These are the activations of a small neural network, seen along a few directions. Each row is one input.
Each table varies a few parts of the input and shows all the possible inputs, shuffled.
A made-up example of a description, with smaller parts first: one of 3 separate values, together with either a single point or one of 9 places along a line or (one of 6 places along a line, together with one of 8 places around a ring).
Shared parts are said once, and a part with two or three values counts as separate values.
(in the rows, 128 means zero)

Other details of the inputs vary at random and push rows far along two fixed directions, the same in every table; ignore that.

A family of inputs:
x1: [164 142 109 125 130 113 135 137 145 124 146 124  88]
x2: [106 169 142 135 138 124 138 133 119  94 128 119 109]
x3: [ 64 155 144 146  95 125 113 139 104 142 100 127 200]
x4: [ 79 103 184 185 146 146 134 140 125 147  97 112 217]
x5: [153 141 113 134 141 105 138 132 127  97 143 118  81]
x6: [159  64 106 115 102 116 117 127 113 175 131 151 144]
x7: [148 166 113 119 135 132 143 123 151 103 151 118  92]
x8: [185  54 129 113 141 131 139 170 125 149 185  78 151]
x9: [165  74 101  95 111 132 126 114 117 151 149 142 131]
x10: [155  81  97 115 105  95 132 142  90 136 154 124 133]
x11: [109 184 147 159 165 130 122 104 166 108  87 139  86]
x12: [124 112 125 113 120 140 125 127 127 142 116 140 126]
x13: [105 182 148 164 164 135 137 105 153  89  89 140  80]
x14: [161 183 126  98 182 129 132 130 151  69 158  99  17]
x15: [ 81 176 150 172 129 143 124 112 161 133  78 154 138]
x16: [160 115 152 142 180 129 151 157 141  98 163  77 112]
x17: [173  83  97  77 105 120 126 154  99 141 170 117 122]
x18: [163  54 101  80  97 128 122 120 103 160 154 143 150]
x19: [163  66 106 113 118 106 107 119 113 160 132 143 126]
x20: [117 138 123 112  98 137 131 134 115 132 141 128 170]
x21: [100 169 145 134 156 140 121 111 150 105  95 131  94]
x22: [120  89 120 134  95 131 115 125 113 170 110 149 166]
x23: [152  73 113  85 113 136 117 135 103 153 139 139 132]
x24: [ 80 160 142 134  92 142 129 128 118 136 126 131 189]
x25: [156 159 117 141 152 102 142 128 143  89 140 124  66]
x26: [115 143 121 123 107 127 132 144 126 131 130 122 136]
x27: [100 131 169 165 130 153 143 149 145 141 137  91 218]
x28: [ 83 130 139 159 114 128 107 113 123 151  84 145 167]
x29: [177 110 102  94 143 105 140 141 111  97 168 116  68]
x30: [ 64 178 161 163 143 141 131 113 134 104  77 149 133]
x31: [159  88  95 111  83 113 125 132 108 155 162 130 163]
x32: [166 121 103 122 130  97 120 132 130 127 150 121  97]
x33: [129  69 158 140 136 157 134 137 133 162 140 106 208]
x34: [186 140 109  88 169 116 145 140 124  72 168 109  32]
x35: [169 108 110 107 132 137 128 107 140 130 143 139  97]
x36: [ 95 108 177 168 146 162 132 145 145 155 107 107 199]
x37: [187  66  96  97 113 120 123 112 125 154 156 149 121]
x38: [104 198 152 126 159 168 137 104 164  91 105 138  97]
x39: [139 209 130 119 171 143 145 134 172  71 139 110  33]
x40: [ 63 152 139 153  92 117 116 136 111 145  98 126 197]
x41: [116 136 118 143  95 121 125 139 124 145 125 127 156]
x42: [111 117 136 111 111 152 123 112 118 144 125 146 157]
x43: [129  85 126 100 121 127 106 123  98 149 129 135 134]
x44: [118 162 172 162 181 143 139 150 164 102 134  74 132]
x45: [117 106 137 119 131 129 125 121 100 126 119 142 125]
x46: [ 86 151 131 163  99 113 114 130 119 144 104 126 177]
x47: [160  84  96 120  86 103 122 144 110 165 152 133 153]
x48: [165  83 100 125 106  84 131 139  97 141 151 131 134]
x49: [148  63 104 105 101 127 118 130 105 168 133 144 143]
x50: [ 76 181 153 144 131 161 130 104 152 117  94 150 145]
x51: [ 68 152 134 163  92 116 116 132 113 149  98 128 196]
x52: [ 91 216 143 172 124 135 139 114 170 109 108 136 138]
x53: [174  49 102 113 118  97 122 123  96 153 138 150 123]
x54: [ 80 152 191 181 178 159 129 132 163 124  93  97 169]
x55: [ 71 147 152 139 124 143 111 119 118 136  82 143 167]
x56: [143 148 128 107 161 149 131 121 152 105 128 132  57]
x57: [184 132 110  97 185 128 127 112 154  92 143 118  12]
x58: [159 146 112 128 142 101 125 130 141 116 141 117  84]
x59: [157 113 119 133 150 112 131 113 132 115 124 145  80]
x60: [100 166 147 143 157 135 136 113 140  93  95 138  92]
x61: [130 151 119 142 106 119 135 123 141 136 135 134 151]
x62: [167  83 102  79 104 120 125 151  97 144 174 116 119]
x63: [138 103 103 118  92 117 127 146 110 153 144 125 150]
x64: [ 62 136 155 143 100 153 116 124 114 158  88 150 188]
x65: [166 131 125  95 178 134 137 120 130  81 137 129  40]
x66: [102 154 127 130  97 132 135 129 129 129 129 127 168]
x67: [161 139 112 108 151 109 145 137 125  85 153 112  61]
x68: [ 94 179 148 161 160 137 138 108 148  93  87 140  92]
x69: [171  71 103 106 107 121 123 112 122 162 145 152 140]
x70: [107 108 119 123  93 109 111 142  95 151 131 125 176]
x71: [104 215 140 136 143 148 144 121 165  87 128 122 102]
x72: [ 86 113 138 133 111 130 107 120 109 153  97 145 172]
Description of these inputs: one of 2 separate values, together with one of 4 places along a line, together with either a single point or one of 8 places along a line.
Changing only the place on the line of 4 turns x23 into x55. The same change can be made to x15. Which row results?
> x19
Change only the choice among 2 separate values in x53. List by row number the other rows that result.
> x48
Change only the place on the line of 4 in x3. List by row number the other rows that result.
> x17, x20, x34
A walk changes only the place on the line of 4. It starts at x42 and steps to x64. List the rest of the walk in order.
> x43, x45
Change only the place on the line of 8 in x69. List by row number the other rows that result.
> x9, x18, x35, x37, x38, x42, x50
Which other rows agree with x3 in the place on the line of 4 and the choice among 2 separate values? List them by row number.
> x14, x32, x40, x44, x46, x51, x58, x70

A family of inputs:
x73: [ 87  93 113 153  44  93 111 131  72 188 108 168 222]
x74: [202  91 107  76 162 126 126 142 128 113 186  94  55]
x75: [147 109 131 133 151 145 140 126 149 129 141 116 122]
x76: [197 126  86  66 147 117 141 120 132  86 178 122  29]
x77: [202  99  97  80 146 118 144 146 128 105 195  98  56]
x78: [204 120 103  86 163 108 144 149 129  87 183 101  35]
x79: [ 72 182 172 185 148 164 139 117 164 117  86 123 161]
x80: [144 135  93  98 107 125 132 133 125 124 134 138  86]
x81: [177  60 110  82 128 122 116 149  97 147 174 104 123]
x82: [112 162 160 146 172 156 143 123 163  99 118 113  95]
x83: [101  86 105 114  68 124 103 132  97 185 105 148 188]
x84: [173  57  90 111  90  94 132 149  97 161 170 122 167]
x85: [157 120 125 114 154 115 125 138 138 114 146 108  90]
x86: [102 166 144 131 156 153 136 101 153  99  99 140  99]
x87: [151 155 136 118 175 124 129 136 149  94 139 103  65]
x88: [169  58 106 113 108 105 115 140 106 163 153 116 164]
x89: [143 140 106 118 115 113 129 123 120 116 138 143 103]
x90: [129 157 141 127 160 140 130 129 155 105 138 102  91]
x91: [113 119 151 143 144 132 131 136 125 127 112 126 143]
x92: [100 184 145 148 145 129 120  98 145 106 103 139 117]
x93: [136  83 115 135 107 108 118 138 116 166 136 121 183]
x94: [147  54 111 123 100 106 113 122  91 171 126 161 144]
x95: [101 163 162 159 159 158 140 121 159 108 107 114 123]
x96: [ 77 147 137 154  99 125 107 114 120 148  91 152 180]
x97: [ 84 128 138 141 112 147 121 114 125 138  90 155 167]
x98: [195  71 116  71 118 130 117 141 120 162 180 130 129]
x99: [117 129 138 144 127 119 120 133 130 135 118 115 153]
x100: [198  58  89  84 108 110 134 149 100 140 193 104 116]
x101: [149 139 145 119 181 152 142 131 151  93 140 107  66]
x102: [ 75 132 144 159 108 134 118 113 119 148  82 162 166]
x103: [165 177 159 112 192 168 147 120 186  90 140 131  47]
x104: [162  41 109 104 108 112 117 112  86 160 143 152 157]
x105: [108  95 109 117  68 109 122 120  81 157 130 148 205]
x106: [ 75 201 145 164 119 125 133 106 133 103  98 147 147]
x107: [ 96 162 117 142  93 119 128 128 121 138 100 150 133]
x108: [110 113 152 140 144 133 128 139 114 131 110 127 150]
x109: [200  78 109 108 165 120 141 131 142 120 162 115  78]
x110: [182 110 118  93 169 114 124 143 127 108 159 103  66]
x111: [200 102 101  76 151 122 141 151 115 101 192  98  57]
x112: [ 57 203 152 172 124 134 114 109 148 121  74 149 138]
x113: [121 185 136 156 141 125 145 133 153  98 122 115 116]
x114: [104 115 135 145 115 132 119 113 118 144  99 158 157]
x115: [ 61 206 162 174 132 130 137 142 133 104  92 123 157]
x116: [154  72  86 100  76  96 118 135  84 156 153 150 139]
x117: [122  71 113 124  91 123 116 126  99 177 104 159 160]
x118: [ 86 217 167 152 125 155 142 131 160 116 112 141 152]
x119: [ 81 130 132 139 105 149 122 120 127 151  80 155 155]
x120: [178 106 128 118 172 128 139 129 145 105 144 112  71]
x121: [112 179 131 119 150 140 125 105 153  99 114 129  89]
x122: [ 61 159 138 150  97 139 109 116 127 143  83 148 187]
x123: [ 78 193 156 174 143 150 131 121 169 120 103 113 153]
x124: [142 129 117 128 128 107 112 117 125 134 126 144  91]
x125: [106  90 124 129  76 119 125 153  85 163 142 121 210]
x126: [ 91 192 141 167 129 141 147 130 159 111 120 115 146]
x127: [149 144 131 108 172 143 139  98 148  89 127 134  64]
x128: [ 70 205 156 180 126 128 141 132 148 105  93 121 156]
x129: [135 171 128 111 161 134 127 100 149  93 127 126  75]
x130: [144  55 113 119  89 121 112 140  99 180 152 115 201]
x131: [101  67 129 137  73 122 108 139  91 189 128 120 239]
x132: [ 97 177 169 149 177 163 140 128 153  95 107 114 102]
x133: [108 201 123 130 135 138 137 118 152  84 117 137  85]
x134: [168  73 100 109  94 116 133 146 103 151 172 113 160]
x135: [152 108 134 137 150 131 135 128 139 125 128 121 122]
x136: [106  83 108 126  68 111 101 130  91 192 105 153 189]
x137: [124 195 140 142 163 124 149 135 160  77 130 110  71]
x138: [ 78 122 161 165 124 132 129 132 124 143  93 134 186]
Changing only one part turns x108 into x115. The same change can be made to x91. Which row results?
> x78
Changing only one part turns x137 into x85. The same change can be made to x126. Which row results?
> x123
Describe the family of inputs behind these rows.
> one of 3 separate values, together with either a single point or one of 9 places around a ring or (one of 2 separate values, together with one of 6 places along a line)
Change only the place on the line of 6 in x110. List by row number the other rows that result.
> x85, x87, x88, x93, x99
Change only the choice among 3 separate values in x90. List by row number the other rows that result.
> x77, x82
Change only the place on the ring of 9 in x92. List by row number the other rows that result.
> x83, x96, x112, x121, x122, x124, x129, x136

A family of inputs:
x139: [168  60 102  86 104 120 114 125 102 163 156 144 134]
x140: [117  54 120 128  84 103 113 127  75 175 124 155 200]
x141: [186  56 102  86 120 130 124 113 117 153 158 148 111]
x142: [ 62 180 139 178  89 134 123 111 141 148  79 155 188]
x143: [121 232 137 134 175 131 140 122 173  65 118 115  24]
x144: [ 92 201 136 164 120 141 138 105 161 116  95 150 133]
x145: [133 172 122 151 146 114 133 115 152 101 112 135  75]
x146: [168  53 122 123 137 111 134 143 111 143 161 102 153]
x147: [110  76  99 123  41 110 120 133  83 187 135 158 231]
x148: [120  71 111 120  77  98 116 136  69 161 133 141 199]
x149: [136 165 116 137 132 124 127 116 154 117 120 139  91]
x150: [125 193 144 123 184 160 137 114 174  77 112 123  39]
x151: [ 83 182 155 142 155 142 138 124 131  85 101 127 109]
x152: [179  81  92  74 106 115 118 132 102 141 168 129 115]
x153: [ 80 164 138 138  96 139 127 120 121 134 107 143 184]
x154: [102 181 138 153 144 132 123 116 149 112  94 132 106]
x155: [ 73 162 143 156 110 119 119 127 113 126  94 136 170]
x156: [170  41 107 108 118 108 120 120  95 156 141 147 129]
x157: [ 69 149 149 153 104 136 112 118 126 153  89 153 184]
x158: [113  67 136 138  95 131 122 142 113 182 134 115 231]
x159: [179  69 123 104 130 131 135 155 124 149 170 105 145]
x160: [ 89 199 139 139 117 140 140 117 146 107 115 138 127]
x161: [180  60 116 105 134 120 124 159 107 148 178  91 134]
x162: [201 117  93  83 153 100 141 130 122  87 178 117  24]
x163: [144 150 152 133 160 153 151 139 161 109 145 107 122]
x164: [184 133 100  92 153 103 136 131 130  90 166 115  30]
x165: [ 68 143 150 146 108 155 122 118 127 145  87 145 179]
x166: [172  72 121 107 127 129 126 155 115 146 177  94 142]
x167: [177  60 127 118 140 114 141 154 109 137 166 105 143]
x168: [112  81  97 125  52 102 112 139  86 183 130 150 209]
x169: [178  67 125 111 140 120 130 159 118 146 163  99 134]
x170: [209 118  95  82 162 123 127 121 147 101 165 121  23]
x171: [196 113 112  88 188 130 142 121 137  78 157 119   9]
x172: [174  59 105  95 120 123 113 121 114 159 145 143 114]
x173: [171  94  84 100 107  97 122 139 108 141 156 130 100]
x174: [105  87 105 143  64  93 123 135  80 165 122 150 203]
x175: [ 59 174 151 181 115 126 120 115 130 130  70 145 174]
x176: [178  71  80 100 101  87 124 140  95 141 164 132 109]
x177: [197 113 103  58 168 135 131 133 132  91 176 109  21]
x178: [131 145 133 112 148 157 138 112 146 108 126 134  94]
x179: [ 54 193 146 158  93 137 126 122 133 134  92 143 178]
x180: [ 57 167 158 152 123 138 125 129 117 116  85 134 161]
x181: [115 193 138 140 146 150 137 106 163  99 108 139  98]
x182: [171  59 128 120 132 113 133 160 109 146 161 103 151]
x183: [202 127  95  74 166 113 126 131 133  92 169 110  20]
x184: [157  64 109 105 117 104 115 128  96 151 143 142 128]
x185: [105 170 162 155 148 157 138 137 156 114 129  99 143]
x186: [174  61 118 108 135 124 127 143 129 148 164 101 144]
x187: [ 56 180 177 182 120 163 137 134 145 132 106 112 214]
x188: [105  61 137 148  96 118 116 148 102 188 124 111 236]
x189: [ 92 169 152 160 149 141 122 109 154 124  82 143 111]
x190: [180  72  84 106 105  97 116 132 107 156 149 137 112]
x191: [100  75 122 104  74 134 113 137  80 174 127 141 211]
x192: [ 57 173 180 196 135 142 138 139 134 119 100 107 197]
x193: [198  99 107  82 180 126 134 125 133  90 158 116  16]
x194: [135 136 149 145 161 133 137 145 138 107 145  91 117]
x195: [157  78 108  73 112 136 129 132  99 136 162 130 130]
x196: [122 225 135 128 162 138 139 120 172  73 124 120  40]
x197: [125 200 144 136 183 139 130 112 171  84 108 129  40]
x198: [112 157 138 114 149 139 126 132 128 104 118 119  93]
x199: [176  62  96 105 115 101 122 126  94 141 149 137 121]
x200: [ 88 146 147 152 120 148 119 107 143 146  90 155 155]
x201: [ 99  56 129 145  82 112 108 123  86 189  99 158 213]
x202: [128 159 135 121 143 144 133 107 150 113 126 144 100]
x203: [ 97 170 148 141 158 149 128 120 148 107  94 128  95]
x204: [135 185 161 145 185 153 147 143 181  90 132  98  86]
x205: [ 86 159 131 177 107 112 131 116 125 131  89 151 163]
x206: [134 200 159 145 199 163 156 119 200  73 133  95  71]
x207: [ 93 180 140 151 127 144 125 111 151 122  95 142 135]
x208: [ 56 190 150 157 103 137 117 123 129 131  86 140 181]
x209: [ 52 206 141 174  95 136 129 119 146 128  84 147 172]
x210: [ 90 175 169 180 169 139 140 129 167 102 101 101 136]
Changing only one part turns x174 into x173. The same change can be made to x156. Which row results?
> x189
Changing only one part turns x205 into x149. The same change can be made to x140. Which row results?
> x157
Describe the family of inputs behind these rows.
> one of 6 places along a line, together with either one of 3 separate values or one of 9 places around a ring
Which other rows agree with x178 in the place on the line of 6? List them by row number.
> x141, x144, x147, x153, x160, x163, x181, x187, x195, x202, x206
Change only the place on the ring of 9 in x209. List by row number the other rows that result.
> x139, x142, x152, x165, x179, x191, x200, x207
Change only the place on the line of 6 in x206. List by row number the other rows that result.
> x146, x158, x186, x188, x210
Change only the choice among 3 separate values in x194. List by row number the other rows that result.
> x182, x210

A family of inputs:
x211: [122 125 131 151 123 116 121 131 130 141 115 127 149]
x212: [135 186 130 124 158 138 140 138 161  92 136 104  65]
x213: [122 178 137 120 160 149 133 106 149  88 113 140  61]
x214: [123 195 142 143 165 151 138 102 179  97 110 132  72]
x215: [ 60 155 154 166 110 122 115 126 113 138  84 137 180]
x216: [166 147 112  89 153 124 132 133 136  94 160 110  56]
x217: [174  47  99  93 103 119 112 132 107 175 153 134 151]
x218: [ 79 103 136 159  87 116 111 142  95 173  99 136 207]
x219: [126 138 129 127 128 140 133 111 137 123 117 153 116]
x220: [199  65  91 103 127 101 126 129 114 139 168 124  94]
x221: [105 133 133 153 114 114 131 121 118 133 107 147 151]
x222: [120 104 111 111  87 118 125 134  91 143 136 137 167]
x223: [162  54 100  78 110 118 109 130  95 157 151 135 132]
x224: [223 105  92  78 151 116 134 140 139 111 192 104  46]
x225: [135  44 135 116 111 139 123 141  99 171 143 123 202]
x226: [ 83 249 154 166 158 147 152 114 180  68  98 132  87]
x227: [127 133 130 121 140 142 122 128 143 129 120 127 107]
x228: [121 123 156 152 159 133 138 138 136 116 125 104 141]
x229: [ 61 166 148 169 116 126 125 118 120 122  77 145 166]
x230: [180 106  99 103 122 117 132 130 130 126 171 119 102]
x231: [ 66 133 166 167 105 145 134 145 116 150 111 116 238]
Changing only one part turns x222 into x229. The same change can be made to x226. Which row results?
> x221
Describe the family of inputs behind these rows.
> one of 3 separate values, together with either a single point or one of 6 places around a ring
Change only the place on the ring of 6 in x227. List by row number the other rows that result.
> x213, x214, x217, x219, x223
Change only the choice among 3 separate values in x215. List by row number the other rows that result.
> x216, x223

A family of inputs:
x232: [127  48 122 139  76 109 120 148  89 193 147 121 243]
x233: [146  66  89 100  72  94 109 140  78 173 140 145 158]
x234: [125 157 166 147 198 156 136 129 174 100 113  98  84]
x235: [ 89 132 133 133  78 133 123 140 107 154 127 127 214]
x236: [ 52 199 178 188 143 144 133 136 155 120  86 107 173]
x237: [118 100 108 119 105 111 114 102  97 144 106 167 131]
x238: [ 63 154 183 194 136 155 135 126 153 145  77 125 209]
x239: [175 100  86  72 109 122 129 131 112 130 167 136  86]
x240: [147  62  92 100  74  92 119 133  73 159 143 149 164]
x241: [ 46 210 164 189 124 134 138 131 138 102  88 123 171]
x242: [194 131  92  92 155 118 125  98 148 100 141 156  10]
x243: [ 71 186 173 162 137 162 137 135 154 119 111 112 175]
x244: [153  45 123 117 109 111 128 154  87 159 160 116 184]
x245: [131 172 165 130 198 177 144 121 184  85 128 102  75]
x246: [189 142 104  97 165 114 136 143 142  91 172  94  36]
x247: [161 134 106  96 147 118 112 103 136 112 120 152  41]
x248: [149 197 119  98 170 151 133  91 168  78 118 152   5]
x249: [133  88  94 121  68 100 119 130  94 165 133 154 170]
x250: [221  27 117  85 176 129 137 141 118 123 183 100  73]
x251: [ 70 209 149 181 121 132 136 127 154 110 100 122 157]
Describe the family of inputs behind these rows.
> one of 4 separate values, together with one of 5 places along a line
Changing only the place on the line of 5 turns x251 into x238. The same change can be made to x246. Which row results?
> x234
Change only the place on the line of 5 in x241. List by row number the other rows that result.
> x237, x240, x244, x250
Change only the choice among 4 separate values in x248. List by row number the other rows that result.
> x237, x242, x247
